Kavu: [ 87 122 136 147 178 136  93  87 131 123 178 181 149  97 136  71 122  53
 152 172  73 113 127 125 120 124  82 188]
gep: [165 165 102 132 141 130 101  93 156 115  83 121 145 132 165 131  84 139
 112 143 105 148 123 102  85 119 172 131]
Muso: [142 133 151 141 166 104 158 135 150 107 115  92 137 169 141  83 148 126
 147 139  87  64 144 125  92  96 104 179]
present: [133 142] | no
present: [132 141] | yes
size: [165 165 102 132 141 130 101  93 156 115  83 121 145 132 165 131  84 139] | 18
places gep: [131] | 16 28

zuz: [131 117 131 117 115 131 134]
sug: [132 118 131 145 114 185 133]
Badi: [132 118 131 158 114 184 133]
Fuluf: [132 117 131 132 111 185 132]
vir: [131 117 131 147 117 185 133]
tibo: [179 166 130 188 165 131 183]
present: [131 158 114 184 133] | yes
present: [131 117] | yes
size: [132 118 131 158 114] | 5
places zuz: [131] | 1 3 6
size: [131 117 131 147 117 185 133] | 7

limi: [127 123 141 111 140 106 117 115 138 121 144 152 109 130  95 100 135 143
 144 147 137 135 155 140 126 112 110 107 146 144 132 135 137  92 144 116
 141 155 137 117 144  96 123 162 116 138]
Far: [136 119 178 155 178  78  89 105 139 164 176 170  75 142  89  76 130 133
 182 179 167 177 186 164 152 132  90 154 167  97 129 120 116 156 114 134
 120 113 135 140 117 166 134 106 137 120]
pove: [128 128 100 103 102 163 155 140 121 103  95 100 170 122 150 168 126 125
  99 101 111 100  91 117 111 120 150 103 107 147  99 126 143 140 113 142
  97  89 117 135 110 104 119  91 141 122]
vufov: [136 123 140 161 141 150 127 136 111 156 105 102 147 138 168 163 110 102
 135 119 147 145 103 144 150 154 141 167 122 123 149 116 101 175 119 130
 141 105 149 132 119 118 146  88 134 119]
tem: [135 122 136 156 136 158 131 139 108 151  96  94 157 138 175 173 107  99
 129 112 146 141  93 144 149 154 146 161 118 124 143 114 101 177 116 132
 145  95 148 133 118 171 145  78 136 117]
Tidul: [136 119 178 155 178  78  89 105 139 164 176 170  75 142  89  76 130 133
 182 179 167 177 186 164 152 132  90 154 167  97 129 131 116 156 114 134
 120 113 135 140 117 166 134 106 137 120]
present: [182 179 167 178] | no
[127 123 141 111 140 106 117 115 138 121 144 152 109 130  95 100 135 143
 144 147 137 135 155 140 126 112 110 107 146 144 132 135 137  92 144 116
 141 155 137 117 144  96 123 162 116 138] | limi
places limi: [144] | 11 19 30 35 41

Kido: [175 127  70 122 111  74  62  72  63 130]
lofa: [ 97 127  70 122 111  74  62  72  63 130]
silan: [184 123 115 126 128 146 173 122 126 146]
size: [ 97 127  70 122 111  74  62  72  63 130] | 10
size: [184 123 115 126 128 146 173 122 126 146] | 10
Table of tags by key:
[62] -> K819
[173] -> K547
[72] -> K109
[70] -> K882
key lofa 7:  | K819
present: [72 62 74] | no

Vopaz: [119 130 131 129 132 133 132 123 131 128 119 125 131 132 134 126 132 132
 124 128 125 126 126 123 124 134 132 129 128 126 124 134 128 120 129 125
 134 140 138 141 126 125 135 123 125 122 126 130 128 130 122]
kek: [149 158 123 144 129 142 130 152 123 122 124 145 126 135 152 112 135 136
 130 127 139 175 115 131 124 111 126 114 135 135 101 108 142 116 141 130
 140 116 109 138 131 144 148 141 124 110 151 114 122 103 135]
pizu: [125 129 129 122 139 135 119 132 134 131 122 127 136 130 127 131 128 125
 124 127 132 126 140 121 126 123 132 128 125 141 129 129 117  86 120 127
 124 146  94 123 126 156 100 114 150 131 143 141 129 105 152]
Zom: [134 137 139 112 132 124 136 132 140 121 132 151 135 128 127 131 134 127
 127 124 142 133 150 126 132 132 124 132 130 161 108 113 141 132 136 113
 133 122 125 124 128 123 132 123 142 142 119 117 138 133 131]
kor: [164 120 116 136  84 101 136 121 126 120 138 154 139 144 109 139 115 114
 143 110 132 132 144 139 144 115 103 125 121 139 154 114 132 144 103 103
 115 129 101 105 138 127 119 142 129 138 144 125 111 135 146]
Linim: [137 174 157 176 154  82 125  51  83 139 109 132 100  52 125 125 164 105
 118 163 147 141 131 174 129  89 155 137 165 174 124 130  69 176 123 171
 176 143 122 152 125 174 174  48 116 139 161 169 125 160 115]
Zer: [119 130 131 129 132 133 132 123 132 128 119 125 131 132 134 126 132 132
 124 128 125 126 126 123 124 123 132 128 125 141 129 129 118 134 129 116
 130 106 127 132 129 120 121 126 132 137 130 130 131 132 130]
Gavat: [132 123 122 130 117 143 135 137 122 126 129 121 131 142 117 129 120 128
 126 119 123 129 126 122 134 142 130 121 130 115 126 124 138 112 128 125
 128 149 132 122 121 130 125 134 130 129 107 125 130 123 124]
sebel: [132 123 122 130 117 143 135 137 122 126 129 121 131 142 136 129 120 128
 126 119 123 129 126 122 134 142 130 121 130 115 126 124 138 112 128 125
 128 149 132 121 123 102 135 132 120 133 127 105 117 106 152]
places Linim: [176] | 4 34 37
places Zer: [132] | 5 7 9 14 17 18 27 40 45 50
present: [144 130 142] | no
places Linim: [137] | 1 28
places Zom: [131] | 16 51

vug: [169  98 166 107 161 171 150 106 101  85 163 167  83 136]
nevu: [127 159 130 120 136 124 114 115 132 132 116 117 132 132]
Tes: [190  96 184 105 181 191 163 155 102  75 181 185  73 147]
datup: [125 161 130 118 135 122 110 110 125 129 112 113 132 150]
didan: [130 163 134 116 141 127 112 112 123 126 116 118 129 154]
lub: [105  99 175 105 175 184 105 150 102  79 174 178 175 105]
gova: [127 159 130 120 136 124 114 115 127 130 116 117 133 142]
places nevu: [132] | 9 10 13 14
Table of tags by key:
[160] -> K700
[166] -> K783
[161] -> K555
[136] -> K740
[137] -> K367
key vug 5:  | K555
size: [125 161 130 118 135 122 110 110] | 8
present: [132 132] | yes
[127 159 130 120 136 124 114 115 127 130 116 117 133 142] | gova
size: [105  99 175] | 3
places lub: [105] | 1 4 7 14

Porov: [137 122 176 139 132 104 171 119 205 149 131 147 136  89 109 168 110 124]
vetez: [125 139  83  91 135 113  63 105  78 118 134  93 127 165 135  98 154 120]
Redir: [123 101  58 113  82  95 103  93 103 154 123 128 137 111 149 137 103 171]
mulu: [143 109 140 139 141  75 152 161 120 127 127 167 188  95  88 140 116 185]
ziz: [152 113 105 189 172  81 101 132  87 113 122 108 161 144 149 150 121 156]
zaz: [147  74 153 189 121  79 158 109 111 116 134 129 161  98 113 139  99 155]
Mel: [137 111 176 139 132 104 171 119 205 149 131 147 136  89 109 168 110 124]
dok: [111  81 115 153 125 102 199 151 116 138 159 145 160  76 118  99 126 132]
sirid: [135  74 129 202 125  94 175 123 116 127 138 134 155  91 123 139  98 145]
present: [101  58] | yes
key -> tag
[153] -> K719
[107] -> K892
[135] -> K724
[152] -> K864
[151] -> K821
[108] -> K130
key ziz 1:  | K864
places Mel: [89] | 14

Tafem: [118 112  72 119 119 126 116  81 107  73 180 123 161 167  85  95  60 122
 181 182 125 128 103 106 159 114  78  56  79  65 149 113  98 179]
rufek: [122 122 111 117 125 112 124 106 110 105 134 115 133 133 106 119 103 104
 133 133 126 131 120 122 132 122 115 107 105 110 130 112 120 132]
geta: [122 122 111 117 125 112 124 106 110 105 134 115 133 133 106 119 103  72
 181 182 125 149 103 106 159 114  78  56  79  65 149 113  98 179]
[118 112  72 119 119 126 116  81 107  73 180 123 161 167  85  95  60 122
 181 182 125 128 103 106 159 114  78  56  79  65 149 113  98 179] | Tafem
size: [118 112  72 119 119 126 116  81 107  73 180 123 161 167  85  95  60 122
 181 182 125 128 103 106 159 114] | 26

